A small network was trained on made-up records. Each row is its average activation on records with the value named, seen along a few directions.
Values that are neighbours, or in one group, have similar rows; names and order tell nothing.
(in the rows, 500 means zero)
Strong random noise was added to every row along 15 fixed directions; ignore it. To show where, here is one row again and again, with new noise each time:
[708 503 178 839 442 639 585 551 215 411 479 658 474 518 571 678 391 394
 562 343 688 287 499 462 522 454 443 309 640]
[510 845 605 564 338 579 321 687 437 433 334 740 559 647 354 625 454 441
 440 734 662 448 352 506 486 316 637 540 456]
[380 663 467 249 425 412 289 492 509 393 479 392 464 559 512 444 470 556
 321 687 526 536 497 494 482 347 366 644 546]
[355 620 359 627 635 317 440 543 386 262 491 407 592 408 432 397 559 648
 245 629 595 394 486 419 499 451 394 485 587]
[535 446 437 491 307 684 464 524 387 533 420 225 299 433 373 623 516 723
 307 539 432 656 340 241 635 596 557 536 488]
[710 504 592 532 538 468 622 494 523 306 654 636 483 427 556 286 488 657
 681 452 544 551 487 432 600 728 680 242 495]
[436 550 301 531 421 492 379 360 368 583 561 397 526 482 474 722 303 196
 477 526 332 397 476 635 239 225 317 365 534]
[645 464 490 500 487 588 459 501 577 604 578 549 324 356 540 526 312 438
 441 411 564 783 137 446 667 681 569 537 450]
[388 413 376 401 564 711 728 528 504 364 508 591 413 534 557 343 469 385
 417 308 377 487 673 593 491 537 375 618 566]
[544 609 524 575 453 558 526 666 381 576 398 556 488 615 564 558 623 680
 485 603 666 486 480 312 346 539 524 479 519]
[495 485 539 334 455 239 392 610 602 571 343 320 576 678 498 541 646 508
 507 655 538 692 541 446 347 518 482 458 395]
[619 627 695 467 506 309 370 273 458 549 748 510 482 457 652 467 481 843
 606 729 648 426 433 362 439 509 511 399 464]
[559 321 588 554 577 668 781 453 545 628 660 710 287 431 707 467 273 502
 527 377 555 540 457 508 385 766 459 305 398]
[329 287 583 405 448 431 410 552 518 591 482 304 390 163 559 626 358 494
 382 414 354 234 630 533 422 373 477 416 824]
[458 485 648 361 675 443 567 417 692 577 654 604 443 366 496 365 271 325
 434 520 360 756 343 618 372 641 533 346 364]
[494 354 406 516 463 287 465 661 538 483 405 278 614 371 440 590 589 300
 647 312 335 423 606 559 510 378 605 355 703]
[487 599 211 341 514 358 487 612 479 230 418 452 481 614 483 403 443 354
 404 474 585 540 615 556 665 352 412 450 597]


Field LEP:
gidus: [451 284 673 432 339 602 493 472 676 604 534 470 513 538 662 482 594 530
 740 411 443 414 597 628 423 612 426 647 429]
nilir: [559 458 336 504 587 635 710 534 377 555 486 463 409 462 477 523 560 494
 493 280 399 490 627 381 659 451 588 529 684]
rep: [540 477 690 353 554 475 470 372 632 362 599 702 573 474 480 353 457 447
 572 504 411 441 608 666 568 514 543 588 497]
tifa: [318 515 678 333 468 493 518 435 754 553 644 351 444 453 490 328 494 517
 542 516 316 731 353 605 530 600 497 549 243]
dem: [522 467 498 686 479 608 393 347 424 396 457 440 735 438 322 424 634 499
 508 569 235 548 503 530 243 675 486 431 449]
falun: [503 435 624 455 507 521 441 379 546 727 538 368 556 473 454 559 657 535
 556 500 282 577 451 477 365 498 510 645 462]
viv: [618 624 382 500 493 530 417 478 286 506 500 406 552 486 454 503 521 560
 561 566 473 492 524 368 458 422 598 342 658]
teto: [546 688 521 374 575 450 564 366 440 731 757 557 325 514 639 542 316 576
 560 569 618 559 382 379 549 335 548 387 482]
kupez: [344 340 378 685 418 564 472 475 425 495 459 299 453 384 476 611 358 450
 362 521 442 402 472 530 391 548 355 319 471]
mup: [369 544 378 784 775 486 600 463 387 429 540 539 667 286 343 450 567 384
 380 366 327 351 504 566 461 397 502 511 653]
vus: [536 576 318 572 483 899 497 313 293 332 524 628 434 548 552 358 507 685
 229 540 514 544 484 440 361 706 210 721 479]
sefiv: [578 463 544 671 558 354 343 410 484 754 532 520 632 411 635 685 540 511
 637 508 650 304 488 536 363 415 419 511 581]
zuv: [473 682 433 514 611 552 668 410 550 677 728 575 418 506 523 536 370 326
 620 376 494 548 314 606 650 312 503 515 345]
gipon: [509 635 466 614 586 540 528 281 392 360 635 524 561 621 382 353 527 713
 463 700 548 516 441 414 583 568 477 506 295]
lapag: [572 394 430 522 509 558 584 542 523 569 547 479 417 514 658 445 440 529
 599 447 622 591 433 458 457 684 446 348 452]
viror: [248 364 510 578 616 488 604 797 497 522 308 444 556 464 503 484 581 517
 232 554 520 492 539 426 174 658 375 422 509]
LEP is arranged as a 2 by 8 grid.
- List every value one step from gipon, in the order listed. => viv, lapag
- List every value one step from vus, in the order listed. => tifa, mup, zuv
- List every value one step from viror, in the order listed. => rep, teto
Each value of LEP is a pair of two hidden parts, and every pair occurs once (2 first parts, 8 second parts).
- gidus and zuv share the first part; gidus and dem share the second. Which value has the first part of dem and the second part of zuv? => vus
- falun and viror share the first part; falun and mup share the second. Which value has the first part of mup and the second part of viror? => teto
- gipon and sefiv share the first part; gipon and viv share the second. Which value has the first part of viv and the second part of sefiv? => tifa
